These are the activations of a small network on made-up records, seen along a few directions, one row for each record.
Each row is followed by the record's values for the fields K, C, B, J, U, F, H.
A field that a record lacks is written absent.
Other fields move the rows too, some of them a lot.
Strong random noise was added to every row along 13 fixed directions; ignore it. To show where, here is one row again and again, with new noise each time:
[-130  303  538  419  -73 -207  221  -58 -271  231  -30   63  -85 -220
   70 -494 -162 -246 -443 -255  372  219 -250   72  194 -234 -243  -14]
[  23 -217 -519 -356 -443  162  337  -26 -293  276  156  -80 -214  421
 -294   50  806 -197   -7  188  127  -61  219    0  404 -540 -846  -31]
[-510  -39  -93 -473  196  420   40  312  -71 -129  732   47  -20 -224
   95 -428  490 -208 -483 -651 -317 -195  140 -277   67 -581  431 -370]
[ 316 -215 -157 -165   77  247 -413 -179  111 -168  332   80 -617   41
 -268  -45 -354  476  137 -147 -394  166   36  -23 -217  253  -29 -417]
[ -13 -231  238  525  170 -287  210  453 -141 -428   36 -626  283  371
  188  291  160    3   40  414  102 -401  455  167 -294   40  508  102]
[ 170 -125  499  206 -168  -98   -3 -211 -242  190 -102 -336 -103  162
  195 -161  454  -69 -540  109  198  273  246  205  169 -573 -573 -413]
[-227  131   31   96 -258 -128  512  -79  -13  298  271  -69 -232   76
 -599 -565   -3 -183  -57 -170  119 -505 -149 -101  164 -258 -369  346]
[ 885 -397   94  181  420   -8 -513  212 -234 -423 -194 -411  692  107
 -442  734  178  829  390  472   91    9  649 -576 -109 -193 -114  297]
[-219 -378 -344  -59   20 -245  180  573 -298 -139  140 -213 -443  397
  286  -21   -8  100   63  -55  -26  229  244  226  175  367 -248 -224]
[ 183  112  519 -201   88 -601   38  236  134 -202 -286   46  -30   38
 -315 -280 -607  287  196 -248 -207 -257   26  107  -31  595 -295  133]
[ -70 -597  140 -400  122   44 -133  262   97  -17  273 -109 -213  184
  133  128 -332  -89  415 -222 -417  -88  236  -10 -371 -290  259  -22]
[  68 -423 -174  -36 -114  214  -54 -550  350   80  -80 -480 -505  615
  160   89  253  284    1  348 -201 -131  209  106    1 -244  133 -201]
[-363 -303  205  184  142  135 -180 -214  185   20  234  129  -58 -115
   72   88 -139 -169  126  -78  134 -138  -45   88 -225 -456  834   55]
[ 438   87  270 -402   76   18 -207  -27 -157 -286  101  509 -377   42
 -258 -128 -620  188  140 -440 -271  192  -82   61  123  302 -121 -261]
[ 433 -201 -277 -464  270  203 -535  114  -95 -538   92  371 -162   81
 -144  392 -141  558  288 -120 -267  274  217  -61   75  396  163 -360]

[-172  204 -406  104  186  259  -86  240  123  262 -159 -296  312 -514
  296   -2  203  212   45   32   35  274 -180 -736 -283 -231   27  382]	{K: k3, C: c3, B: b3, J: j2, U: u1, F: f3, H: absent}
[ 111  -91    8  513 -394  -64  180   45 -463  379  418  -78   76 -160
 -637  -11  409 -280  -27  184  459  -68   68   34 -109 -483 -796  152]	{K: k3, C: c1, B: b1, J: j2, U: u1, F: f2, H: h2}
[-105   56  -26  -57  -11  -14  248  -42   -8  117 -149  -93   23  203
  231 -127  -27 -131 -188  -17   17   57  -69  -16  350   21  -52   68]	{K: k2, C: c3, B: b1, J: j2, U: u2, F: f2, H: h3}
[-391 -371 -262 -108 -181  -82   -2  143   14  123  577   22 -462   19
 -191 -229  284 -131  -66 -182  -90 -151  187  384  -78   83 -261 -413]	{K: k1, C: c1, B: b3, J: j2, U: u2, F: f1, H: absent}
[-123  -69   88  451  169  -22  -70 -129   46  183 -333 -319  122  -32
  521   72   22  177  -85  140  304  279  -65 -201   10 -178  276  214]	{K: k1, C: c1, B: b3, J: j2, U: u2, F: f3, H: absent}
[  80  204  124   90  -49 -356 -103  -89  -21 -129 -269  213  -66  -34
  -60 -116  119  255 -173  -21  248  115   10  323  288  514 -300 -219]	{K: k3, C: c1, B: b1, J: j2, U: u2, F: f1, H: absent}
[ 129 -480   -3 -642  162  128  -27  266 -270 -148  543  234 -274  328
 -141 -146  -82  -38  218 -581 -316  -98  417  -57  315 -292  -17 -123]	{K: k1, C: c1, B: b3, J: j2, U: u1, F: f2, H: h1}
[ 368  823  -70 -190 -489  713  361 -373 -176   21  247  289   86 -143
 -289  -28  384 -646 -279   77 -172 -210 -428 -193 -181 -560 -133  -71]	{K: k2, C: c3, B: b1, J: j2, U: u2, F: f3, H: absent}
[ 358   82    4  134 -332 -112  344  536 -370 -283  244 -115  -30  283
  -31  383 -141 -578  284  391 -242 -176  140  493 -584  380 -240 -156]	{K: k1, C: c1, B: b2, J: j4, U: u2, F: f2, H: h1}
[ 473  134  227  -62  182   48    8  224 -119 -114 -257 -272  398   60
  237  168 -205   96   61   62 -236  120  105 -366 -125    9  -65  198]	{K: k1, C: c1, B: b2, J: j2, U: u1, F: f2, H: h2}
[ 466 -143 -401 -385  580  390 -313  246  -67 -506   55   88  111  195
   -1  367 -657  785  473 -329 -446  127    6 -786  136  524  636  300]	{K: k1, C: c1, B: b3, J: j4, U: u2, F: f3, H: absent}
[-307 -472 -414  -46  -80 -151 -325 -259  341  286 -141   12 -171  -75
 -270  143  291  281  223  306  215   75  123  178   64  -93 -305  -18]	{K: k2, C: c3, B: b1, J: j2, U: u1, F: f2, H: h1}
[  87  173  -37  283  -63 -176  -76 -159  -12  198 -319  229  -93 -150
   85   46 -373  113  146   36  268  350 -329   77   72  499 -183  159]	{K: k1, C: c1, B: b3, J: j4, U: u2, F: f1, H: absent}
[ -91 -567  113 -580   71 -113  -25  469   41 -212    4 -562   26  500
  671  184  550  -86 -180   22 -514  -45  681  287  -88 -136  -52 -550]	{K: k3, C: c3, B: b3, J: j4, U: u1, F: f1, H: absent}
[ 642 -130   49  -56   59  105 -200   96 -407  -76  -33 -196 -344  230
  132   11 -149  429 -106  -63 -157  627  187 -182  139   57 -658 -358]	{K: k3, C: c3, B: b3, J: j2, U: u1, F: f3, H: absent}
[-185  167  160 -385  292  274  159  210   90  -64 -174 -204  425   14
  762  -50   45 -239 -232 -281 -330   18  -20 -431   48 -359  596  136]	{K: k1, C: c1, B: b2, J: j4, U: u1, F: f1, H: absent}
[-275 -554  193 -399 -187 -459   38  479 -463   12 -226  355 -184  334
  521  395 -167 -489  179  -81  180  580  111  709  255   28 -425 -351]	{K: k1, C: c1, B: b2, J: j4, U: u2, F: f3, H: absent}
[ 458  314   78  188   17  233  -58 -336   35 -340  -15   38  204   58
 -456  195  143  238   40  292   44 -353   32 -172 -110  -72  324   96]	{K: k3, C: c1, B: b1, J: j2, U: u1, F: f3, H: absent}
[ -15  138  559  295   -7 -424  -82  245 -112 -158   69  140  215 -377
 -314  -93  -43 -118  -54  -30  223 -161   87  305 -296   66 -100  -93]	{K: k3, C: c3, B: b3, J: j2, U: u1, F: f3, H: absent}
[ 166  508 -320  869 -317 -276  304 -142  -68  218 -534 -266 -155   63
  197   52  -61  112  -26  629  467  308 -369  213  -33  822 -458  216]	{K: k3, C: c1, B: b1, J: j2, U: u1, F: f2, H: h3}
[ 496  459  309  153  -21   62  277  -77 -112 -100 -230  -95    1  165
   23  -86 -606    7   84   -5 -156  -35 -296 -276 -105  154    0  320]	{K: k1, C: c1, B: b2, J: j2, U: u2, F: f3, H: absent}
[-181  193 -172  737  -15 -176  212  373  -68   95   31 -353  619 -326
  -43  208  375 -208   18  458  391 -246   40  -45 -360  175  122  391]	{K: k3, C: c3, B: b3, J: j2, U: u2, F: f2, H: h1}
[ 227  -28   39  -82 -321  350 -159 -383 -356  153  278  385 -108 -111
 -364  146  343 -268 -237   27  195  282  -84  110  159 -652 -485 -366]	{K: k2, C: c1, B: b3, J: j4, U: u2, F: f3, H: absent}
[  80  352  174   53 -130 -217  365  180 -210  -90   41 -160 -424  148
 -106 -570 -358   72 -401 -228 -185   61 -184   62  170  408 -568 -231]	{K: k2, C: c3, B: b1, J: j4, U: u2, F: f3, H: absent}
[-146 -148 -251 -126   38  399  322  226 -395   71  492  -35  -64  207
  110  -71  -96 -297 -107 -338 -112   54  -97 -344  276 -391  153  133]	{K: k2, C: c1, B: b3, J: j2, U: u2, F: f2, H: h2}
[ 195  317  133  830 -283 -137 -133 -297   64  180  309   81  -45 -555
 -758 -138   99  -80   20  342  369 -261 -101  282 -566  113 -321   -5]	{K: k1, C: c1, B: b3, J: j2, U: u2, F: f2, H: h1}
[  36  168   40 -203 -116  -32  366  469 -518   29   77  232  288   26
  117   31  150 -492   36 -231  134   81   10  -44  215 -169 -266  185]	{K: k3, C: c1, B: b1, J: j2, U: u1, F: f2, H: h2}
[ 560  140  185  522   14  149 -282  203 -529 -633  296  317  508 -188
 -258  806  228 -267  148  491  331   11  256  322 -440  -52  397 -219]	{K: k1, C: c1, B: b2, J: j2, U: u1, F: f1, H: absent}
[-175 -181 -178 -761 -274  -73  257 -237  109  587  -83  332  168  109
 -580 -207  269 -163  213 -333   53 -339  -65 -255  642 -412 -739  500]	{K: k1, C: c1, B: b3, J: j2, U: u2, F: f2, H: h3}
[ -32 -114  244   12  -91  -99   62 -143  145  246 -182  221   24   -9
   29  169 -439 -377  492   59  121  -73 -173  117 -199 -198  222  407]	{K: k3, C: c3, B: b3, J: j4, U: u2, F: f1, H: absent}
[  96   14 -109 -447  -24  172  327 -257 -253 -240 -244  255 -369  747
  196  -14 -153    7  -92 -127   19  148  -88   21  875 -135  127  -25]	{K: k2, C: c3, B: b1, J: j4, U: u1, F: f3, H: absent}

Here are new rows. What are their fields?
[ 355 -360  601  442   94   71 -405 -699   27  110   30  -57  359  -72
 -576  222  158  177  -61  276  425 -176  253 -113   82 -943   84  157]	{K: k2, C: c1, B: b3, J: j2, U: u2, F: f1, H: absent}
[ 154  -95 -540 -264  -49  155  -88  352 -326  195  140 -117 -343  -49
  166 -127  172  261 -143 -184 -169  669   57 -252  185  188 -894 -325]	{K: k3, C: c3, B: b3, J: j4, U: u1, F: f1, H: absent}
[ 359 -189  325  174  265  145 -469 -607  -70  113   23  124  -56  -61
 -298 -175 -228  641 -280 -317  162  310  -17 -319  491 -184  -63  -76]	{K: k1, C: c1, B: b3, J: j2, U: u1, F: f2, H: h2}
[ 162   30  450 -191  212  418 -523 -760  133  281   73  690 -223 -424
  -63 -288 -525  113  -48 -648   69  427 -376 -299  261 -567  352  -24]	{K: k3, C: c3, B: b3, J: j2, U: u1, F: f1, H: absent}
[ -50   87 -127  261 -133  -43  -39 -213 -160  252 -479  193 -146    5
  459  234 -207   29   26  125  390  656 -418  101  207  248 -137   59]	{K: k1, C: c1, B: b3, J: j2, U: u1, F: f3, H: absent}
[-204 -566  277  306   71 -362 -138  169 -102 -273  488  242 -285  156
 -215  140 -320 -202  335  -36  170 -276  324  733 -207  193  509 -208]	{K: k1, C: c1, B: b3, J: j2, U: u2, F: f2, H: h1}
[ 528 -109  337  -82  -23   -7 -216   32 -183  -88 -181  151  569  -56
 -230  628 -180 -127  369  213    5   14   74  -69 -220 -200 -126  244]	{K: k2, C: c1, B: b3, J: j2, U: u2, F: f2, H: h2}
[  35  341 -571   16  242  191    1  624 -318 -149 -210  127  301 -278
  632  328  -57   20  162   -3   89  629 -181 -393  -14  467  176  168]	{K: k3, C: c1, B: b1, J: j4, U: u2, F: f1, H: absent}
[-331 -377 -395  160  125  -62   40  429 -106  239  182  -94 -161 -115
   37   33 -282   35  405  -42  156  214  -30 -231 -128  -27  -16  326]	{K: k3, C: c3, B: b3, J: j2, U: u2, F: f3, H: absent}
[  42 -249 -421  -28 -113  231   62  412 -303 -233  588 -315   63   82
 -479  232  588   43  -27  226 -118 -261  347 -168 -236 -344 -286 -174]	{K: k2, C: c3, B: b1, J: j2, U: u2, F: f3, H: absent}
[-282  346 -229   94 -261  145  -81 -386   34  154  -18  400 -219 -296
   -1 -121  337  -54 -375  -42  279  260 -409  223  164  138 -100 -349]	{K: k3, C: c1, B: b1, J: j2, U: u2, F: f3, H: absent}
[  94 -286 -130 -260    6  202 -247  -12  -15  116  305  502 -211 -151
 -188  182 -352 -199  590 -177  -64  123  -17   29 -233 -200  155   87]	{K: k3, C: c1, B: b1, J: j2, U: u2, F: f2, H: h1}
[ -93  457 -396 -239   84  207  -63  -95  149 -398 -155  442 -184  -97
   10   28 -158  172  -21   -9  -91   96 -327    7  140  474  439 -166]	{K: k2, C: c3, B: b1, J: j4, U: u1, F: f3, H: absent}
[ 134  141  635 -193  -53 -283  -72 -405  401 -124 -504 -103   42  161
  122 -137   45   49 -233  109 -145 -228  105  339   32  -28  -15 -221]	{K: k2, C: c3, B: b1, J: j2, U: u2, F: f1, H: absent}
[ 503   62  348 -595   94  115 -236 -198  114 -174 -375  266   71  171
  282  198 -222   51  208 -163 -328  150   72  -37   47  -33  120  -73]	{K: k3, C: c1, B: b1, J: j4, U: u1, F: f1, H: absent}
